Each row below holds a small network's activations on one record, seen along a few directions.
Records have a field called ROSUS. Each example row is followed by its value.
The largest differences between rows may come from other fields.
In the rows, zero is written as 500.
Random noise pushes rows far along 10 fixed directions. That doesn't count. These rows show it; they differ only by the noise:
[507 519 417 587 388 540 632 532 396 462 628 425 661 638 420 450 456 501
 626 540 328 495 529 577 602 360 582 466 565]
[531 539 581 536 549 430 478 534 566 488 605 490 460 408 557 569 515 443
 435 651 498 443 628 448 491 573 509 427 454]
[442 644 499 672 583 417 393 398 495 476 624 538 498 561 709 486 390 396
 416 626 514 565 527 472 546 594 482 466 405]
[459 418 423 358 445 712 609 565 473 590 341 415 715 690 560 424 629 402
 620 337 736 545 398 634 450 389 368 634 592]
[535 707 467 642 579 448 628 463 480 474 484 257 549 558 533 510 496 584
 645 600 255 435 613 581 559 287 419 664 570]
[650 393 425 408 401 472 623 603 355 365 440 539 464 548 321 440 478 582
 522 471 344 414 491 432 665 515 576 458 547]
[473 472 327 606 614 427 425 423 396 511 294 670 546 609 619 425 719 298
 326 572 530 548 331 331 537 378 235 540 483]
[302 306 358 642 441 516 398 642 521 770 743 589 688 691 486 422 823 475
 564 495 475 466 455 641 664 211 489 603 516]
[527 467 522 435 462 494 516 525 433 427 465 619 494 484 549 485 425 395
 361 502 663 546 470 383 480 719 487 352 487]
[376 453 557 568 396 476 538 619 499 601 712 578 612 434 484 536 540 441
 407 559 604 522 563 474 453 571 527 316 559]
[400 650 487 701 533 308 483 671 423 597 742 513 664 717 756 377 450 509
 381 611 508 557 520 579 733 655 490 557 490]
[485 689 541 674 525 448 567 389 512 415 548 404 514 447 520 569 385 496
 480 637 314 527 609 483 411 429 499 447 519]

[639 497 570 433 456 321 656 762 343 411 506 599 506 408 472 473 466 467
 294 656 561 447 537 311 596 824 517 297 561] : gupa
[584 711 569 611 402 323 689 623 416 282 498 505 631 633 519 433 211 649
 264 543 190 643 481 525 522 693 660 456 537] : pivib
[454 507 555 574 527 365 473 557 538 552 570 546 390 354 453 544 550 632
 425 545 447 422 570 449 514 523 502 495 516] : muzug
[587 404 440 408 462 531 418 599 574 426 416 501 438 756 452 384 480 744
 544 317 239 503 418 718 670 449 715 814 419] : pivib
[538 545 367 484 491 592 571 365 394 405 331 455 594 649 503 413 417 506
 626 381 467 546 390 540 537 367 459 605 546] : dotof
[539 565 400 479 497 479 546 538 347 453 445 422 436 694 527 364 364 623
 598 427 436 481 468 568 725 571 501 678 526] : noked
[543 475 527 505 473 584 393 249 622 315 524 561 468 438 435 573 324 473
 498 484 357 562 516 487 373 427 671 394 390] : dotof
[581 455 460 403 365 519 592 489 292 360 481 581 447 527 399 422 240 519
 496 406 562 548 422 402 581 751 612 315 530] : muru
[371 577 392 744 409 447 470 445 360 481 649 593 572 693 511 384 325 543
 496 497 327 622 404 563 628 467 630 489 486] : gupa
[571 705 484 644 598 360 485 438 341 423 697 499 474 472 704 471 334 306
 529 784 592 459 582 351 684 726 486 335 431] : gupa
[624 351 435 511 508 566 461 393 573 441 656 480 533 431 336 585 691 388
 677 652 290 340 613 466 563 159 562 392 419] : liti
[495 511 544 387 479 702 528 183 582 445 454 365 487 286 435 646 374 452
 751 363 649 506 567 489 304 370 459 377 540] : dotof
[455 558 503 644 446 347 614 636 479 495 560 535 729 615 491 444 540 633
 315 507 270 559 473 559 536 407 508 515 568] : liti
[545 419 458 449 525 563 413 498 519 476 467 567 524 641 563 438 513 393
 453 511 546 535 418 524 516 535 539 534 395] : muru
[500 497 581 543 503 355 523 675 491 541 623 534 425 349 436 547 551 564
 398 640 449 412 600 424 523 605 530 410 539] : pesi
[581 560 388 478 549 426 696 687 336 557 376 362 637 628 542 387 661 538
 600 535 506 382 483 519 703 403 313 679 649] : noked
[417 672 548 660 508 492 501 461 546 467 507 414 499 569 521 499 354 587
 457 548 286 601 513 632 378 451 591 594 500] : pesi
[595 488 560 441 470 577 450 542 559 438 778 506 653 631 703 480 397 246
 532 627 679 519 533 563 575 714 664 343 321] : muzug
[584 452 538 364 580 390 509 651 489 501 318 530 333 425 519 491 596 567
 363 499 594 404 525 396 557 670 374 595 522] : noked
[601 491 386 493 540 457 559 417 368 412 367 522 415 456 438 482 556 481
 560 508 456 413 438 345 593 435 371 482 524] : muzug
[363 323 537 508 436 524 410 407 562 567 570 718 428 234 346 616 618 469
 398 447 625 483 500 348 323 445 484 268 516] : liti
[523 508 411 561 558 452 439 464 413 480 554 573 543 610 617 426 485 384
 462 576 544 514 432 435 622 550 455 471 433] : muru
[374 420 487 476 332 617 419 462 429 511 710 594 429 553 446 432 233 603
 635 313 634 554 454 604 570 667 740 423 476] : pesi
[584 442 487 427 415 485 675 659 499 467 367 447 694 560 364 468 599 601
 455 459 337 508 472 557 491 360 505 557 630] : pivib

Which value of ROSUS does each new row have?
[400 552 506 683 561 387 415 387 498 582 820 556 520 344 578 594 568 412
 530 612 531 436 619 364 587 436 416 284 456] : liti
[293 351 598 463 454 561 357 488 696 700 675 585 427 315 465 605 579 619
 542 311 711 472 554 569 395 492 545 491 498] : dotof
[649 491 631 370 670 309 491 698 625 518 429 509 540 374 670 555 701 433
 277 647 637 401 596 370 535 667 338 514 471] : dotof
[453 420 593 479 456 519 407 457 640 488 654 555 462 463 447 552 445 627
 482 381 437 505 568 563 487 491 645 455 407] : liti
[449 545 473 582 502 474 554 412 435 503 526 493 484 392 463 545 498 496
 545 514 517 467 538 406 488 427 404 405 570] : noked
[395 663 562 628 449 392 662 532 467 553 655 372 585 431 479 544 417 731
 564 409 372 484 599 553 529 441 467 489 632] : liti
[454 496 514 505 329 478 566 653 357 459 670 599 614 662 521 382 275 486
 372 490 567 618 475 526 602 804 659 363 522] : noked
[510 653 504 721 619 410 524 326 529 464 567 439 562 308 522 632 582 314
 464 810 359 470 610 324 370 304 355 342 520] : muru
